A small network was shown many inputs. Here are its activations along a few directions, one row for each input.
Each table varies a few parts of the input and shows all the possible inputs, shuffled.
A made-up example of a description, with smaller parts first: one of 6 places along a line, together with either a single point or one of 11 places along a line or (one of 2 separate values, together with one of 8 places around a ring).
Shared parts are said once, and a part with two or three values counts as separate values.
In the rows, zero is written as 128.

Other details of the inputs vary at random and push rows far along two fixed directions, the same in every table; ignore that.

A family of inputs:
x1: [152 109 157  67 173 123  96 102 129  99 117 120 116]
x2: [147  99 142  77 169 128  78  95 149 108  97 103 105]
x3: [121 114 105 155 104 133 130 128 141 144 122 109 116]
x4: [138 140 117 162 120 139 117 130 137 130 128 108 114]
x5: [143  75 154  62 149 120  94  96 144 110 104 109 107]
x6: [116 175 154  63 181  99 131 149 111 102 119 132 167]
x7: [112 115 128 127 124 120 141 134 117 129 122 149 133]
x8: [136 105 103 195  77 149 127 123 147 154 136  94  95]
x9: [137 116  99 200  98 153 113 108 149 140 125 111  93]
x10: [156 116 132 152 126 136 114 105 135 127 138 121 104]
x11: [106 154 133 137 123 105 176 158  94 138 149 169 163]
x12: [ 99 165 117 165 103 110 183 165  93 143 160 169 160]
x13: [132  88 138  71 151 117 101 108 143 116 100 108 119]
x14: [117 186 125 121 118 151 160 163 119 140 139 175 176]
x15: [107 166 132 151 132 121 154 154  93 126 135 179 150]
x16: [134 103 127 145 109 129 137 125 125 131 141 136 117]
x17: [109 182 129 148 137 115 154 163 101 128 150 153 158]
x18: [125  97 106 154 104 138 119 114 145 139 120 106 107]
x19: [147  91 131 111 124 131 101 104 160 129 124  74  99]
x20: [140 122  99 198  99 153 114 114 154 142 127 103  94]
x21: [143 107 110 200  98 156 115 105 141 138 131 129  86]
x22: [114 152 149  30 147 129 147 153 123 123 117 152 196]
x23: [144 134 159  41 188 108  99 111 123  96 119 115 136]
x24: [ 98 162 126 142 119 110 169 166 100 142 150 149 161]
Description of these inputs: one of 2 separate values, together with either a single point or one of 11 places around a ring.
Changing only the choice among 2 separate values turns x22 into x14. The same change can be made to x16. Which row results?
> x1
Change only the choice among 2 separate values in x6. List by row number the other rows that result.
> x19
Change only the choice among 2 separate values in x11. List by row number the other rows that result.
> x10

A family of inputs:
x25: [102 151 108 180 118 110 178 164  98 148 145 154 153]
x26: [101 168 109 167 108 138 176 162 105 139 142 194 167]
x27: [ 97 140 151  71 166  87 148 155  93 105 108 168 161]
x28: [190 148 119 252 143 155  59  75 144 109 143  98  36]
x29: [112 162 151  57 156 111 143 160 100 110 134 151 176]
x30: [171  89 116 184  73 182 102  78 173 152 143 109  82]
x31: [128  92  92 192  97 137 116 105 151 148 129  81  90]
x32: [153 108 111 177  82 162 113 112 156 143 127  90  93]
x33: [172  99 144  42 161 144  79  88 177 114  98  80 120]
x34: [134  71 144  55 173  99  98  92 127 101  97 115 108]
x35: [125 113 106 185  90 138 118 121 155 143 124  87  99]
x36: [143 104 159  48 167 107  99 112 145 104  95  87 125]
x37: [143  85 150  51 166 105 105  93 136 104 124  98 115]
x38: [142  93 127 184  90 143 121 114 141 148 142 126  89]
x39: [ 93 151 121 174 112 109 181 156  80 146 154 182 152]
x40: [116 145 121 181  91 123 164 155 111 143 159 150 135]
x41: [ 92 195  98 159 111 138 167 173 123 154 139 158 174]
x42: [108 156 159  60 162 115 144 155  94 115 123 162 171]
x43: [130 163 111 168  85 147 158 144 126 148 162 160 154]
x44: [141  99 140  42 164 136  68 105 166 112  90  61 111]
x45: [ 93 157 149  58 171 104 152 167  85 104 111 177 179]
What do these inputs look like to the network?
> either a single point or (one of 4 places along a line, together with one of 5 places along a line)

A family of inputs:
x46: [ 94 145 129  87 148 108 147 153 116 126 107 146 167]
x47: [156 124 161  62 176 121  81 109 143  98 107  81 111]
x48: [123 184 144 105 162 109 147 147 100 114 143 154 166]
x49: [106 126 135  93 136 110 152 141 102 127 130 161 156]
x50: [135  97 128 106 121 135 120 115 146 129 114 126 125]
x51: [121 157 114 200 115 134 137 146 116 133 128 148 119]
x52: [144  98 151  38 155 127 102 110 152 115 105  94 130]
x53: [143  76 115 168  83 139 125 110 148 146 137 102  90]
x54: [112 139 100 187  80 145 151 145 138 158 144 127 131]
x55: [126 177  99 226  94 134 154 144 117 146 163 139 127]
x56: [135 115 147  94 173 112  92 113 124 100 107 108 106]
x57: [107 165 125 131 164  96 142 140  95 114 131 151 147]
x58: [ 86 167 102 157 104 132 168 168 113 148 134 157 166]
x59: [107 134  88 232  60 149 168 154 126 167 141 149 129]
x60: [129 127 121 141  95 137 147 140 134 143 139 120 135]
x61: [101 157 122 111 121 130 161 161 110 136 134 170 174]
x62: [136 125 128 149 144 121 118 110 118 117 136 136 111]
x63: [132 112 137  76 137 131 115 125 146 128 114 100 136]
x64: [153 129 146  63 186 118  83  95 148 101 110  90 118]
x65: [156  91 117 160  77 156 119 107 161 148 143  98 100]
x66: [101 164 134 103 127 114 167 171 107 135 134 142 179]
x67: [118 168 151  88 168 125 126 149 104 106 117 160 154]
x68: [144  95 111 159  84 151 113 107 167 149 135  80  96]
x69: [146 133 138  95 166 134  97 103 136 107 120 123 122]
x70: [154  97 137 173 116 138 103 103 135 126 136 112  75]
x71: [157 111 109 178 124 141  95  89 155 128 121 100  84]
x72: [109 163 141  86 132 114 167 160 104 131 141 160 182]
x73: [106 121 142  68 149 103 144 141 107 117 121 152 159]
x74: [ 96 162 126  93 134 123 163 168 107 130 122 162 181]
x75: [122 131 109 159  90 151 147 133 131 148 140 152 138]
x76: [114 183 136 161 128 130 155 165  98 130 145 171 150]
x77: [107 117 115 154 105 116 148 139 123 143 139 127 127]
x78: [117 158 120 166 141 102 146 138 102 125 146 143 132]
x79: [156 105 125 175 123 130 109  93 136 126 145 114  85]
x80: [150  94 153  35 154 131  97  97 154 117 113 101 129]
x81: [149 105 125 184 117 131 101 110 136 127 132  99  74]
x82: [103 163 128 114 119 122 170 168 107 138 142 167 177]
x83: [103 191 136 112 165 116 139 167  96 113 118 158 164]
x84: [100 138 143  87 140  97 164 157  98 126 134 161 168]
x85: [153 109 142 133 139 142  94 104 141 114 110 120  94]
x86: [137  99 110 170  87 150 133 112 145 149 132 137 114]
x87: [150 127 138  68 184 125  79  92 148 100 103  95 117]
x88: [146  64 117 140  98 143 106  96 155 135 121  96  85]
x89: [145 101 164  68 179 118  85 103 125  93 105 115 104]
x90: [128  78 126 100 130 125 102 101 150 124 112  95 103]
x91: [124  95 134 103 128 114 128 124 132 129 122 106 122]
x92: [109 114 103 183  87 131 154 143 119 150 140 136 124]
x93: [140  94 100 170  81 165 114 111 162 151 125  98 100]
x94: [143 148 140 154 122 139 126 134 123 126 140 130 118]
x95: [121 119 116 143 105 135 145 137 133 140 121 138 134]
x96: [119 175 146  94 169 113 126 152 110 110 119 136 150]
x97: [151 120 155  56 193 115  88  93 137  93 100 118 124]
x98: [171 109 116 183 110 157  94  84 160 134 142  99  77]
x99: [119 115 119 169  90 126 157 134 116 149 152 148 128]
What do these inputs look like to the network?
> one of 6 places along a line, together with either one of 4 separate values or one of 5 places along a line
Changing only the place on the line of 6 turns x94 into x85. The same change can be made to x55. Which row results?
> x71
Which other rows agree with x61 in the place on the line of 6? List them by row number.
> x58, x67, x69, x74, x75, x83, x87, x93
Change only the place on the line of 5 in x84. List by row number the other rows that result.
> x53, x77, x91, x99
Change only the choice among 4 separate values in x79. List by row number the other rows that result.
> x70, x78, x81
Change only the choice among 4 separate values in x96. List by row number the other rows that result.
> x64, x76, x98

A family of inputs:
x100: [148 103 129 121 121 146 105 105 151 129 124 105 107]
x101: [146 158 139 150 169 120 100 115 118 103 128 126 105]
x102: [166  67 129 117 118 150  77  80 176 125 112  70  77]
x103: [129 113 114 174  97 140 133 122 129 144 138 132 110]
x104: [135 108 153  29 177 113  95 108 143 103  98 102 135]
x105: [142  91 108 197  81 148 121 108 144 148 140 113  86]
x106: [101 164 116 163 111 120 173 165 100 139 145 167 160]
x107: [106 160 135  98 146 111 156 158 101 121 128 163 170]
x108: [117 146 119 158 109 128 153 145 119 139 141 146 141]
x109: [139 110 157  27 177 116  96 110 138 103 105 104 135]
x110: [110 145 113 157 111 126 152 147 118 140 137 141 142]
x111: [135 123 108 198  83 150 138 125 138 150 145 131 110]
x112: [ 89 176 142  76 163  95 165 175  88 120 123 164 188]
What do these inputs look like to the network?
> either a single point or (one of 2 separate values, together with one of 6 places along a line)
Change only the choice among 2 separate values in x111. List by row number the other rows that result.
> x108

A family of inputs:
x113: [118 139 156  52 184  90 131 135  99 101 121 139 153]
x114: [140 109  99 235  76 149 122 116 149 152 145 104  83]
x115: [140 133 143  76 160 129 102 121 136 108 111 112 132]
x116: [116 151 106 197 104 122 155 142 117 144 148 131 127]
x117: [145 125 150  73 163 129  95 111 145 109 116  99 123]
x118: [104 152 147  85 169  99 148 154  89 110 120 163 161]
x119: [123  91 140  43 148 113 113 122 148 122 102  97 138]
x120: [ 77 154 131  95 124 100 188 179  86 133 136 182 189]
x121: [141  99 117 134 131 138  98  98 154 124 108  96  95]
x122: [152  79 131  78 117 152  96  97 171 137 112  78 107]
x123: [169  87 142 105 138 145  82  87 159 115 112  96  91]
x124: [100 164 128 131 144 109 152 159 102 124 120 149 156]
x125: [134 145 144  98 152 115 131 130 118 117 134 138 143]
x126: [115 164  97 213  87 154 151 146 124 150 145 153 129]
x127: [106 143 129 107 110 124 169 158 111 140 136 163 173]
x128: [118 174 117 167 117 129 154 154 109 137 152 145 150]
x129: [128 140 130 122 140 131 128 129 125 124 125 152 140]
x130: [140 132 124 176 105 139 132 125 131 139 147 137 115]
x131: [166  62 135 140 120 143  78  74 161 125 123  81  60]
x132: [127 114  93 234  74 151 136 124 126 151 146 146  96]
Changing only one part turns x130 into x117. The same change can be made to x129. Which row results?
> x126
What do these inputs look like to the network?
> one of 4 separate values, together with either a single point or one of 4 places along a line
Which other rows agree with x119 in the choice among 4 separate values? List them by row number.
> x114, x116, x121, x124
Change only the choice among 4 separate values in x113. List by row number the other rows that result.
> x116, x125, x128
Change only the place on the line of 4 in x118. List by row number the other rows that result.
> x113, x131, x132

A family of inputs:
x133: [142  59  93 214  47 162 125 101 160 166 144 104  74]
x134: [108 171 152  61 178 111 137 154  99 105 115 162 172]
x135: [105 178 153  54 186 104 136 159 103 104 107 144 176]
x136: [142  99 101 207  97 144 108 104 149 140 130 103  76]
x137: [118 161 112 199 105 128 163 146 107 141 152 168 140]
x138: [103 138 106 166  76 140 169 157 124 160 145 149 152]
x139: [104 143 103 167  79 138 170 161 125 158 142 138 155]
x140: [141  60 139  60 135 127  99  96 154 120 107  91 109]
x141: [159  91 145  85 159 129  85  88 153 109 102 102 101]
x142: [116 166 164  60 183  96 142 153  94 101 122 162 171]
x143: [162 103 150  76 158 137  75  93 157 107 112  86 100]
x144: [149  94  96 248  70 158 110 103 152 149 140 100  60]
x145: [151  95 105 210  93 148 107  92 147 140 144 107  74]
x146: [146  78 101 175  59 169 126 107 163 159 142 107  98]
x147: [106 175 114 154 131 124 152 160 110 133 129 150 155]
x148: [160 106 148  72 162 129  80  91 154 107 113  87 104]
x149: [149  63 151  42 141 128  99  94 161 119 102  95 116]
x150: [112 178 152  69 177 106 137 157 105 107 119 142 170]
x151: [164 100 148  80 157 137  80  85 151 109 119  95 100]
x152: [161  84 147 108 149 132  79  86 147 110 120  90  81]
x153: [ 94 150 143  45 151 105 156 163 114 128 114 140 188]
x154: [ 92 134 113 150  97 116 171 161 111 148 137 151 153]
x155: [114 171 107 193 105 138 161 149 108 143 155 168 145]
x156: [114 163 128 163 122 122 159 156 101 131 136 170 147]
x157: [157 118 109 195  95 153 111 107 154 143 141  94  86]
x158: [107 168 148  55 184 107 136 151 101 105 111 161 175]
x159: [123 161 118 199 103 128 163 148 103 142 156 167 135]
x160: [112 176 105 192 105 132 161 154 111 143 151 159 147]
x161: [103 155 105 204 108 124 159 153 100 141 144 167 133]
x162: [ 91 137 141  50 154  92 158 161 105 121 115 145 180]
x163: [157  94 106 226  83 151 109  93 145 144 150 105  63]
x164: [110 163 112 204 107 116 161 154  99 141 154 152 130]
x165: [109 179 116 156 130 121 157 156 110 133 139 148 158]
x166: [152  68 131  74 116 145  94  94 173 131 111  78 108]
x167: [105 158 121 175 122 120 155 155  96 131 138 164 138]
x168: [155  93 151  86 162 120  79  93 147 104 112  82  91]
x169: [106 173 136  90 165 110 141 155 107 115 117 154 169]
x170: [164  98 157  61 166 137  73  88 153 101 113  93 102]
x171: [158 102 138 102 142 145  80  95 158 115 108  90  95]
x172: [ 95 142 148  34 153 109 157 159 107 123 120 158 189]
x173: [106 134 120 135  98 123 176 159 112 145 139 164 163]
x174: [149  95 143  83 167 115  83  87 149 104 109  84  98]
What do these inputs look like to the network?
> one of 6 places along a line, together with either one of 2 separate values or one of 5 places around a ring
Changing only the place on the line of 6 turns x143 into x142. The same change can be made to x160. Which row results?
> x137
Changing only the place on the line of 6 turns x151 into x164. The same change can be made to x155. Which row results?
> x174
Change only the choice among 2 separate values in x139. List by row number the other rows that result.
> x153
Which other rows agree with x152 in the place on the line of 6? List them by row number.
> x133, x140, x145, x161, x163, x167
